These are the activations of a small neural network, seen along a few directions. Each row is one input.
Each table varies a few parts of the input and shows all the possible inputs, shuffled.
A made-up example of a description, with smaller parts first: one of 4 places along a line, together with either a single point or (one of 2 separate values, together with one of 5 places around a ring) or one of 11 places around a ring.
Shared parts are said once, and a part with two or three values counts as separate values.
(in the rows, 128 means zero)

Other details of the inputs shift rows strongly along three fixed directions, in all tables alike. That doesn't count.

A family of inputs:
x1: [110 132 159 136 149  86 138 124 138 126 125  80]
x2: [126  94 124 144 131 172 141 132 109 137  88 197]
x3: [ 39 153 194 151 194 117 140 141 147 210 115 137]
x4: [131 127 109 140 105 123 125 155 128 137 128 122]
x5: [136 147 143 148 107 101 132 112 145 143 135 130]
x6: [129 120 119 137  84 121 129 151 142 126 145 124]
x7: [126  84 116 156 140 163 125  99  94 131  98 200]
x8: [109 148 128  99 151 151 117 132 134 135 139  81]
x9: [167 136 137 154 108 122 130 138 114 112 139 120]
x10: [149 140 123 143 126 110 124 156 139 149 132 127]
x11: [108 131 105 126 127 119 111 142 118 141 121 104]
x12: [ 95  87 107 135 150 187 128 119 135 109 115 173]
x13: [114 135 132  89 142 131 143  97 128 113 149 127]
x14: [106 136 133  87 139 108 112 110 119 142 107  82]
x15: [120 128 142 160 114 118 133 152 138 113 102 134]
x16: [121 133 131 152 111 137 134 166 130 132 135 134]
x17: [155 126 137 137 113 126 142 139 110 100 147 131]
x18: [125 143 115 150 129 106 125 117 114 135 117 150]
x19: [112 126 115  87 140 129 111 113 102 119 108 109]
x20: [152 120 132 157 115 108 138 136 131  95 128 119]
x21: [139 119 113 150 107 126 136 159 132 150 121 130]
x22: [130 124 116 103 149 114 117 104  96 119 125  98]
x23: [106 120 139  77 132 145 133 118 122 109 131 115]
x24: [148 134 130 113 151 121 132 116 110 135 124  92]
x25: [114 138 135  84 140 121 139  90 138 127 149 106]
x26: [141 120  93 108 128 121 105 131 121 115 140 130]
x27: [136 137 133 133 127 124 129 157 138 124 150 137]
x28: [153 130 111 134 109 106 121 155 137 129 142 134]
x29: [117  91 115 118 151 192 113  98 135 128 130 197]
x30: [131 138 138 120 123 143 112 121 125 123 119 113]
x31: [110 139 133 101 166 117 122 127 157 123 140  88]
x32: [144 108 133 113 107 121 137 110 121 109 148 121]
x33: [122 128 121 101 148 122 136  96 143  95 136 115]
x34: [129 142 124 153 119  99 127 114 125 149 115 145]
x35: [125 145 137 162 130 109 141 128 143 117 122 141]
x36: [126 114 107 113 139 131 108 120 129 135 131 141]
x37: [152 123 118 127  90 114 128 149 117 114 116 132]
x38: [128 128 100  96 144 156 119 126 125 131 131  99]
x39: [125 117 122 123 138 117 123 135 154 110 140 121]
x40: [153 140 136 142  94 127 123 155 123 108 125 122]
x41: [120 113 119  79 143 147 122 108 142 120 155 129]
x42: [ 31 153 208 159 165 107 143 135 138 211  87 130]
x43: [ 96  99 123 147 128 182 135 137 124 131 123 191]
x44: [139 130 119  92 135 141 124 124 113 121 113 104]
x45: [142 155 138 162 118 120 126 117 135 140 129 141]
x46: [150 118 138 155 126 111 149 136 115 151 114 135]
x47: [127 121 147 146  98 128 123 130 132 136 112 141]
x48: [151 151 131 141 106 111 145 138 126 107 148 139]
x49: [114 130 120 135 128 127 125 148 149 118 129  99]
x50: [161 157 128 148 108 116 133 130 129 113 143 134]
x51: [111 111 127  89 141 141 127 111 133  90 117 110]
x52: [128 138 112  88 150 134 134  93 121 122 134 125]
x53: [100  87  94 126 146 188 113 109 110 136 106 180]
x54: [147 141 128 149 124 106 150 129 131 149 119 146]
x55: [161 122 124 143 105 105 136 135 111 122 129 125]
x56: [130 135 123  92 159 155 114 123 136 120 148 120]
x57: [162 142 105 116 126 125 134 114 123 118 134 127]
x58: [155 132 115 118 123 138 107 128 143 119 152 123]
x59: [149 135 114 150  92 135 113 149 138 128 138 114]
x60: [142 122 122 136 133 123 132 148 139 149 131 147]
x61: [126 115 144 109 128 128 144 115 116 112 145 123]
x62: [121 121 128 150 103 140 120 136 143 145 129 132]
x63: [126 133 147 144 110 133 138 158 118 117 119 145]
x64: [142 121 149 148 110 113 131 114 127 140 130 121]
x65: [130 155 159 138 142 108 122 115 125 150 131  80]
Description of these inputs: one of 5 places around a ring, together with either one of 2 separate values or one of 5 places along a line or one of 6 places around a ring.
Question: The inputs of x23 and x3 match in every part but the place on the ring of 5. If x42 is changed in the same way as x23 into x3, which row does it become?
Answer: x41
Question: The inputs of x38 and x10 match in every part but the place on the ring of 5. If x62 is changed in the same way as x38 into x10, which row does it become?
Answer: x29
Question: Change only the choice among 2 separate values in x1. List by row number the other rows that result.
Answer: x20
Question: Change only the place on the line of 5 in x60. List by row number the other rows that result.
Answer: x10, x26, x28, x36
Question: Change only the choice among 2 separate values in x51. List by row number the other rows that result.
Answer: x15
